Each row below holds a small network's activations on one input, seen along a few directions.
Each table varies a few parts of the input and shows all the possible inputs, shuffled.
A made-up example of a description, with smaller parts first: one of 3 separate values, together with either a single point or one of 11 places around a ring or (one of 4 places along a line, together with one of 5 places around a ring).
Shared parts are said once, and a part with two or three values counts as separate values.
In the rows, 128 means zero.

Other details of the inputs vary at random and push rows far along two fixed directions, the same in every table; ignore that.

Table:
row 1: [161 139  90 127 117 106 114 165 112 115 146  94 116 149 142  89]
row 2: [119 135 122 112 102 129 148 111 154 122 122 134 118 106 121 165]
row 3: [133 103 121 146 160 128 102 142 107 130 147 125 134 146 126  90]
row 4: [138 113 115 147 136 127 109 126 120 143 151 135 131 143 139 105]
row 5: [128 119 144 144 148 135 119 119 113 144 135 141 140 138 141 111]
row 6: [132 111 124 145 157 133 106 137 108 133 140 129 135 151 138  94]
row 7: [135 105 125 146 158 136 101 137 115 131 142 130 135 145 129  96]
row 8: [126 101 112 139 142 138 111 130 111 138 156 139 125 148 148  93]
row 9: [116 179 104  95 103 126 156 130 155 102  87 110 118 103 115 168]
row 10: [103 135 175 125 121 138 148 104 131 143 108 160 136 110 133 158]
row 11: [117 128 224 133 104 130 152 105 119 156 115 169 138 112 145 159]
row 12: [ 94 132 187 124 127 121 157 117 121 141 105 141 138 112 123 158]
row 13: [121 155 125 107 115 147 144 117 154 111  95 128 124 103 112 162]
row 14: [128 106 131 144 146 142 108 125 111 141 142 144 134 147 143 100]
row 15: [149 134  72 136 135 116 108 147 129 118 144 101 123 145 129 101]
row 16: [142 108 146 139 118 121 120 135 105 147 162 140 123 144 159  99]
row 17: [138 116  84 120 125 136 116 133 138 119 149 123 118 133 126 115]
row 18: [113 140 145 114 112 116 154 120 146 121 105 120 126 108 107 169]
row 19: [171 140  86 129 116 121 109 152 120 119 146 100 118 151 149  89]
row 20: [116  84 208 155 151 145 121  97 113 164 138 180 152 127 130 135]
row 21: [148 172  56  96  97 128 139 129 172  91 103  92 110 110 109 158]
row 22: [137 103 135 146 138 131 111 115 126 143 145 143 134 137 132 118]
row 23: [155 133  95 124 113 104 118 166 112 118 147  90 116 152 142  89]
row 24: [113 116 179 133 140 129 138 115 125 136 118 148 142 114 111 152]
row 25: [133 101 123 144 149 145 100 128 117 138 146 142 132 143 135  96]
row 26: [132 122  88 123 139 126 112 153 124 112 135 100 121 141 118 100]
row 27: [ 92 137 202 128 130 124 161 108 122 143  99 155 142 103 123 169]
row 28: [141 128  73 131 132 108 114 155 123 119 148  92 120 148 126  97]
row 29: [129 109 122 145 158 125 109 141 101 132 143 125 133 150 135  91]
row 30: [124  94 129 140 143 143 110 125 116 140 155 147 128 138 139 102]
row 31: [120 144 157 113 117 144 150 104 153 123  97 142 134 100 109 177]
row 32: [108  79 216 156 160 129 125 112 102 162 140 162 153 133 122 128]
row 33: [150 133  83 137 133 126 111 134 130 125 143 111 126 142 133 106]
row 34: [127 162 106  97 108 133 147 127 164  99  94 112 121 102 100 172]
row 35: [130 182  63  95  95 111 152 144 160  91 101  87 108 106 106 159]
row 36: [161 150  90 120 110 113 119 159 125 112 135  96 115 143 142 103]
row 37: [111 159  98  96  97 131 155 124 152 113 112 124 110 106 129 156]
row 38: [129 112 146 146 153 143 115 120 111 142 133 143 139 143 140 108]
row 39: [100 128 210 131 124 121 161  97 135 141 100 156 143  96 110 186]
row 40: [114 108 151 139 148 126 124 134 104 138 132 129 136 143 131 111]
row 41: [123 146 139 118 116 124 146 115 152 119 103 126 129 106 110 170]
row 42: [120 172  76  92  80 125 159 126 168 103 110 111 104  99 119 171]
Description of these inputs: one of 6 places along a line, together with either a single point or one of 6 places around a ring.
The inputs of row 5 and row 10 match in every part but the place on the line of 6. If row 13 is changed in the same way as row 5 into row 10, which row does it become? -> row 25
A walk changes only the place on the line of 6. It starts at row 2 and steps to row 22. List the rest of the walk in order. -> row 21, row 41, row 39, row 18

Table:
row 43: [117 173 130 101 123 150 146 122 148 110  90 124 127 107 122 155]
row 44: [132 144   4 115 134 123 104 164 138  91 140  84 101 142 117  93]
row 45: [131 160 137 122 114 120 150 126 146 107  92 102 125 114 106 166]
row 46: [120 120  65 131 139 137 109 133 136 126 160 105 112 150 129 105]
row 47: [165 149  42  98 101  95 116 190 120  91 148  62  97 156 138  79]
row 48: [139 111 128 119 126 119 129 120 138 123 139 130 128 117 116 142]
row 49: [112  80 172 153 170 152  97 115 100 151 145 177 145 143 145  93]
row 50: [141  99 183 168 161 136 103 111  97 161 141 156 148 153 155 100]
row 51: [129 134 136 117 106 147 149 101 151 126 123 154 126 104 132 160]
row 52: [128 163 124 127  96 121 149 121 154 126 112 120 118 103 111 167]
row 53: [130 156 174 115  97 141 143 104 154 132 106 155 129 101 127 177]
row 54: [117 143 136 122  95  99 155 143 107 133 127 122 123 126 146 121]
row 55: [140  92 144 179 172 109 100 126  90 161 157 135 147 165 149  82]
row 56: [107 151 175 111 134 131 157 123 136 117  88 130 143 105 103 172]
row 57: [122  97 145 163 187 121 101 133  92 156 158 138 153 160 141  77]
row 58: [117  62 175 161 164 140 109 115 104 160 154 150 147 147 124  99]
row 59: [169 159  28 100  88 118 116 183 123  98 141  75  96 150 161  74]
row 60: [ 93 131 171 117 130 138 148 121 140 116  95 139 126  99  97 173]
row 61: [101 129 158 105 106 159 155  93 148 133  95 167 133 103 125 174]
row 62: [159  90 151 157 144 116  96 136 109 147 154 131 141 144 125 104]
row 63: [116 146 111 106 104 118 155 108 157 121 123 133 119  98 121 175]
What do these inputs look like to the network? -> one of 3 separate values, together with either a single point or one of 6 places around a ring
The inputs of row 49 and row 60 match in every part but the choice among 3 separate values. If row 50 is changed in the same way as row 49 into row 60, which row does it become? -> row 45
List by row number the other rows that have the choice among 3 separate values in common with row 44. -> row 46, row 52, row 54, row 55, row 57, row 63
